Each row below holds a small network's activations on one record, seen along a few directions.
After each row come some of the record's fields: M, S, P, C, T, N.
Not every record has every field; a missing one is written none.
Other fields move the rows too, some of them a lot.
In the rows, 500 means zero.
Random noise pushes rows far along 21 fixed directions. That doesn't count. These rows show it; they differ only by the noise:
[446 325 495 357 302 540 539 555 423 365 470 471 647 761 388 592 777 466
 543 504 381 547 521 299 608 342 406 522 746 790 537 387 549 621 479 583
 523 635]
[479 593 469 461 527 295 574 549 345 578 521 580 469 539 560 608 642 400
 622 609 839 506 655 733 352 665 421 579 415 476 292 657 447 531 746 432
 333 534]
[505 395 572 492 222 503 582 364 300 407 450 502 574 223 434 658 436 579
 623 585 785 521 503 559 423 535 512 294 431 545 505 545 321 794 427 258
 524 597]
[486 472 693 587 572 402 458 392 322 552 451 763 685 291 315 515 478 388
 448 518 624 614 478 694 578 550 522 722 507 344  80 627 707 287 525 525
 324 440]
[454 561 495 375 494 453 487 700 314 359 760 494 604 692 565 341 538 563
 637 506 381 390 541 447 415 492 529 414 704 496 603 470 420 482 569 612
 501 496]
[307 647 518 348 700 490 631 557 503 380 617 270 550 587 672 554 416 564
 558 634 501 387 536 447 810 605 501 512 368 289 550 546 554 584 601 376
 433 605]
[408 413 553  95 348 464 362 414 449 728 364 415 500 416 462 510 893 516
 562 657 479 605 539  70 649 454 589 633 398 505 212 269 732 476 465 535
 310 599]
[607 417 254 664 690 409 565 525 599 914 428 562 319 296 291 530 408 540
 348 648 639 513 670 195 278 726 297 356 396 545 506 494 372 611 498 660
 572 270]
[505 383 554 354 427 390 707 430 651 330 486 520 692 550 389 787 201 516
 510 474 632 456 276 618 635 405 478 429 226 372 488 292 621 577 486 277
 611 549]
[599 538 411 370 579 364 628 660 582 609 473 408 839 463 542 342 415 731
 661 520 529 403 534 494 375 421 486 494 400 483 549 535 343 570 327 532
 710 370]
[325 589 741 550 843 411 772 721 425 482 626 376 558 347 354 597 443 254
 250 754 400 450 418 481 480 399 324 604 386 169 456 357 655 595 379 623
 427 623]
[510 517 540 400 481 475 437 309 507 357 229 460 496 479 480 627 614 657
 614 235 396 608 576 534 603 404 467 514 639 338 436 549 483 513 421 372
 411 568]
[590 638 460 759 682 638 392 536 407 494 668 511 122 415 639 620 403 423
 306 615 741 506 520 559 667 818 468 397 310 416 724 780 261 508 645 437
 394 581]
[474 483 398 421 755 599 526 646 324 644 380 424 324 415 514 442 410 582
 472 535 566 585 725 371 676 603 370 685 408 205 472 416 325 750 449 480
 421 517]
[535 542 461 719 394 511 310 477 531 610 388 687 393 427 517 467 444 517
 445 531 684 530 487 770 483 571 718 490 269 697 524 637 399 438 644 400
 454 559]
[184 638 529 802 570 583 568 531 749 380 664 552 358 744 423 373 312 274
 460 518 278 363 546 623 395 682 485 438 627 322 719 523 465 538 577 462
 330 445]
[442 352 385 445 722 583 667 354 467 464 304 657 575 618 556 725 510 212
 427 605 714 465 235 423 653 545 538 475 232 454 389 408 715 532 581 346
 390 346]
[631 348 366 438 354 570 512 428 514 530 423 562 494 751 353 567 375 497
 738 286 611 524 652 374 678 513 378 339 611 644 346 650 476 564 510 557
 344 487]
[533 687 605 558 397 464 311 583 459 747 791 427 357 278 403 383 375 648
 389 706 414 483 614 308 503 635 581 398 450 483 436 617 403 300 471 707
 514 606]
[495 402 596 535 708 346 573 768 491 514 698 375 501 369 316 383 401 354
 521 557 354 473 550 240 460 427 306 365 536 739 653 416 657 763 522 837
 376 473]
[859 757 583 488 450 343 502 612 252 610 746 419 396 216 626 462 557 451
 318 686 319 750 435 528 363 379 373 591 343 728 504 793 356 673 487 791
 581 730]
[348 677 475 201 368 297 540 504 417 454 474 544 637 567 583 810 671 453
 473 853 493 610 291 604 324 445 559 683 266 538 499 232 480 682 651 463
 731 692]
[395 522 472 534 514 376 613 343 722 480 495 401 504 566 629 394 378 535
 493 448 331 468 582 514 460 696 480 668 533 530 472 506 474 368 557 257
 615 160]

[215 445 588 433 212 564 526 648 305 558 557 504 457 591 291 735 632 530
 345 811 759 371 548 508 608 429 677 427 428 508 348 235 578 440 620 406
 501 925]	M=m2, S=none, P=none, C=c5, T=none, N=n2
[659 622 243 653 593 499 618 287 620 620 272 568 511 503 769 471 328 569
 497 459 657 469 405 779 640 475 691 351  93 685 367 921 602 517 718 309
 431 530]	M=m4, S=none, P=none, C=c4, T=none, N=none
[552 601 580 369 653 343 290 447 357 609 529 435 230 260 543 633 376 599
 467 504 490 600 566 419 674 564 557 514 336 437 302 454 655 357 720 599
 385 593]	M=m3, S=s2, P=p2, C=c3, T=t1, N=n1
[415 603 470 492 529 401 397 436 460 431 554 687 524 338 370 625 646 548
 442 634 457 642 400 529 399 544 470 475 551 403 631 438 616 719 664 651
 518 672]	M=m3, S=s1, P=p2, C=c1, T=t2, N=n2
[485 496 428 440 555 459 581 290 637 433 302 392 496 522 495 768 561 562
 449 438 424 599 516 404 636 542 344 570 552 489 479 514 513 545 474 402
 616 450]	M=m4, S=none, P=none, C=c4, T=none, N=n1
[755 317 437 490 501 378 608 484 219 664 304 514 325 409 562 450 420 526
 400 331 595 636 659 613 594 329 494 640 382 814  75 549 653 443 710 434
 426 489]	M=m3, S=s2, P=p1, C=c5, T=t2, N=none
[383 379 623 628 508 803 347 508 429 381 341 678 777 410 201 386 638 247
 691 442 513 640 437 425 652 429 439 597 781 509 550 592 544 801 181 747
 271 518]	M=m2, S=none, P=none, C=c2, T=none, N=none
[578 460 376 408 562 453 565 380 881 427 287 429 535 636 459 547 460 570
 624 190 355 417 398 406 506 298 508 248 457 472 620 438 658 522 420 473
 460 431]	M=m3, S=s2, P=p1, C=c1, T=t2, N=n1
[479 363 531 500 393 516 501 633 809 767 558 389 621 715 419 363 796 210
 694 588 810 316 630 301 431 632 440 555 520 828 391 598 572 261 382 635
 376 256]	M=m3, S=s1, P=p2, C=c1, T=t2, N=n1
[716 540 384 508 385 582 320 387 582 606 368 574 457 500 461 457 552 607
 480 346 326 726 537 405 507 501 392 642 642 557 485 634 302 495 330 635
 631 441]	M=m2, S=none, P=none, C=c1, T=none, N=none
[369 615 569 612 732 590 544 727 391 287 717 469 594 632 654 233 604 537
 393 477 322 308 500 601 417 516 576 567 762 246 762 496 368 335 439 477
 571 398]	M=m3, S=s2, P=p2, C=c5, T=t1, N=n2
[503 519 567 648 495 640 589 408 625 364 674 617 740 500 501 508 428 280
 468 614 526 408 182 491 354 610 490 393 526 390 673 593 424 438 276 499
 634 283]	M=m3, S=s2, P=p2, C=c5, T=t1, N=none
[372 525 791 579 628 346 351 526 337 423 324 422 672 295 377 413 316 557
 838 248 572 344 666 659 474 384 669 361 710 584 155 620 628 184 451 566
 339 327]	M=m3, S=s2, P=p2, C=c5, T=t1, N=none
[363 668 737 620 591 657 482 427 327 286 701 323 305 240 686 559 298 301
 460 644 488 435 394 458 448 740 513 419 489 229 652 540 250 511 319 341
 519 357]	M=m3, S=s2, P=p1, C=c4, T=t1, N=n1
[865 471 383 539 430 604 594 383 691 480 615 607 543 581 476 503 430 461
 427 350 434 611 300 465 619 417 367 390 424 516 638 751 525 618 404 613
 505 549]	M=m3, S=s2, P=p2, C=c5, T=t1, N=n1
[453 616 295 522 525 371 542 608 560 424 622 664 229 751 501 411 505 524
 439 366 276 547 596 707 225 512 392 518 617 312 673 347 471 690 800 523
 424 591]	M=m4, S=none, P=none, C=c4, T=none, N=n1
[327 496 590 415 325 605 586 207 517 322 562 413 490 592 645 491 508 267
 662 511 421 573 509 468 517 727 444 709 669 451 457 535 453 586 460 270
 456 274]	M=m2, S=none, P=none, C=c5, T=none, N=n1
[343 596 424 467 498 360 590 410 485 700 247 558 531 471 452 431 557 446
 700 534 534 572 756 640 251 580 445 673 531 413 224 566 439 699 547 451
 346 418]	M=m4, S=none, P=none, C=c4, T=none, N=n2
[523 512 404 471 499 498 588 660 533 619 300 395 778 543 666 295 644 715
 527 549 512 301 465 550 447 202 764 350 329 733 518 554 489 412 407 427
 609 577]	M=m1, S=none, P=none, C=c5, T=none, N=n2
[415 491 475 517 529 561 435 553 580 520 281 310 411 776 404 723 430 463
 701 379 612 391 678 440 756 406 510 329 557 814 397 605 538 407 544 622
 413 610]	M=m2, S=none, P=none, C=c1, T=none, N=n1
[564 411 633 615 698 389 608 657 702 348 663 328 351 397 441 508 483 310
 505 372 534 465 506 478 512 494 223 380 456 528 792 528 625 741 520 555
 269 528]	M=m4, S=none, P=none, C=c4, T=none, N=none
[531 319 478 501 838 528 259 596 352 387 380 565 685 303 618  77 564 485
 754 286 382 492 437 303 440 470 628 487 700 757 703 460 585 579 432 689
 428  34]	M=m2, S=none, P=none, C=c4, T=none, N=none
[147 497 351 648 647 564 433 493 490 370 267 651 407 775 374 950 574 330
 437 666 645 497 498 582 467 677 456 536 625 628 677 278 436 603 751 507
 637 501]	M=m3, S=s1, P=p2, C=c5, T=t1, N=none
[586 617 410 684 537 416 527 141 590 595 194 661 289 376 454 541 712 510
 324 317 180 733 548 631 268 393 413 513 651 379 350 693 617 511 565 511
 342 562]	M=m2, S=none, P=none, C=c5, T=none, N=n1
[556 399 630 543 166 383 483 486 478 381 751 488 445 485 320 644 513 673
 373 474 497 553 592 537 636 486 400 417 650 661 467 524 571 419 648 469
 532 774]	M=m4, S=none, P=none, C=c4, T=none, N=n1
[514 523 393 562 593 371 304 420 695 490 542 643 448 476 455 445 392 664
 540 357 355 425 436 450 336 567 611 234 557 495 670 416 608 316 658 588
 519 334]	M=m1, S=none, P=none, C=c4, T=none, N=n1
[794 401 534 299 591 354 440 603 381 298 697 366 718 526 657 627 519 633
 652 381 690 431 379 374 695 466 465 360 524 821 576 614 547 280 566 607
 683 379]	M=m3, S=s2, P=p1, C=c5, T=t2, N=none
[481 542 451 531 435 619 569 616 605 594 536 595 510 600 358 422 347 751
 302 470 478 429 516 662 638 378 577 508 394  61 475 393 493 420 424 423
 546 797]	M=m3, S=s1, P=p2, C=c5, T=t1, N=n2
[372 671 694 605 609 604 213 469 426 635 212 342 324 229 697 567 540 245
 457 729 496 640 440 553 522 526 688 782 225 740 449 517 379 433 387 529
 530 479]	M=m1, S=none, P=none, C=c4, T=none, N=n1
[449 759 378 286 539 348 458 256 421 380 544 601 883 396 688 510 656 825
 585 642 328 607 364 543 434 624 597 647 633 322 526 626 483 511 594 485
 796 409]	M=m2, S=none, P=none, C=c1, T=none, N=none

Here are new rows. What are their fields?
[423 461 412 573 723 578 435 547 215 472 398 761 429 447 278 768 409 524
 528 503 830 462 554 518 476 637 436 304 575  97 464 420 383 568 541 539
 401 532]	M=m3, S=s2, P=p1, C=c4, T=t1, N=n2
[563 632 451 547 481 617 281 275 869 349 273 548 459 669 610 667 673 637
 392 273 367 590 311 662 845 407 626 527 397 421 638 673 595 288 510 372
 467 726]	M=m4, S=none, P=none, C=c4, T=none, N=n1
[468 664 422 411 653 293 527 607 348 433 588 426 395 451 620 568 496 654
 553 539 546 527 661 607 392 655 392 566 543 423 604 495 322 667 722 472
 604 491]	M=m3, S=s2, P=p2, C=c5, T=t1, N=n2
[502 569 607 458 354 432 727 392 491 291 642 161 295 463 772 645 514 494
 370 534 492 516 487 582 710 499 433 498 364 635 495 627 565 589 653 166
 517 696]	M=m2, S=none, P=none, C=c1, T=none, N=none
[456 381 610 909 538 452 558 622 828 598 687 609 547 240 148 376 179 469
 181 649 428 564 461 636 636 541 422 595 328 648 741 488 689 719 573 631
 525 634]	M=m3, S=s2, P=p1, C=c5, T=t2, N=none
[834 635 487 555 257 583 510 380 278 507 294 520 643 552 585 624 481 529
 464 413 385 758 472 775 546 231 462 725 582 874 257 897 284 457 344 617
 783 659]	M=m3, S=s1, P=p2, C=c5, T=t1, N=none
[365 783 495 605 520 359 660 212 419 325 727 621 491 506 612 673 721 482
 337 656 344 460 420 611 225 707 468 337 727 209 488 734 563 344 719 381
 470 522]	M=m1, S=none, P=none, C=c4, T=none, N=n2
[402 559 503 594 458 604 357 299 623 432 411 542 353 479 612 512 490 288
 545 521 442 597 426 515 346 733 545 636 506 582 721 468 306 595 465 387
 563 221]	M=m3, S=s1, P=p2, C=c5, T=t1, N=n2
[524 468 391 410 404 425 556 374 512 304 676 360 292 703 728 718 446 725
 513 394 646 337 586 497 533 742 478 310 582 452 605 449 364 254 726 158
 676 397]	M=m3, S=s1, P=p2, C=c4, T=t1, N=n1
[606 687 389 447 322 501 535 560 434 550 373 511 554 674 409 786 759 730
 409 542 525 552 575 608 478 291 417 418 574 429 420 667 309 474 429 578
 638 949]	M=m4, S=none, P=none, C=c4, T=none, N=n2
[734 572 254 355 293 525 491 229 584 700 321 779 754 488 404 338 256 866
 565 324 264 645 401 523 508 307 659 416 435 302 227 612 560 490 392 556
 603 533]	M=m1, S=none, P=none, C=c5, T=none, N=none
[553 565 540 207 381 493 385 342 520 208 452 344 574 650 659 662 313 638
 633 324 216 629 345 464 841 351 581 585 480 645 532 431 548 504 516 448
 675 566]	M=m4, S=none, P=none, C=c4, T=none, N=none
[534 373 623 548 558 625 357 577 248 403 529 456 500 416 432 479 181 540
 669 333 663 305 523 342 571 500 609 167 629 505 368 487 416 217 334 534
 486 292]	M=m4, S=none, P=none, C=c4, T=none, N=none
[538 573 274 434 577 643 713 384 332 466 583 588 548 579 583 582 143 508
 280 668 283 612 301 394 719 501 469 532 366 407 425 496 528 710 552 529
 728 515]	M=m4, S=none, P=none, C=c4, T=none, N=n1
[440 419 488 484 418 438 446 375 830 525 527 428 629 489 397 453 463 742
 461 474 241 411 440 245 603 438 606 297 531 616 603 391 735 329 495 529
 599 480]	M=m1, S=none, P=none, C=c4, T=none, N=n1
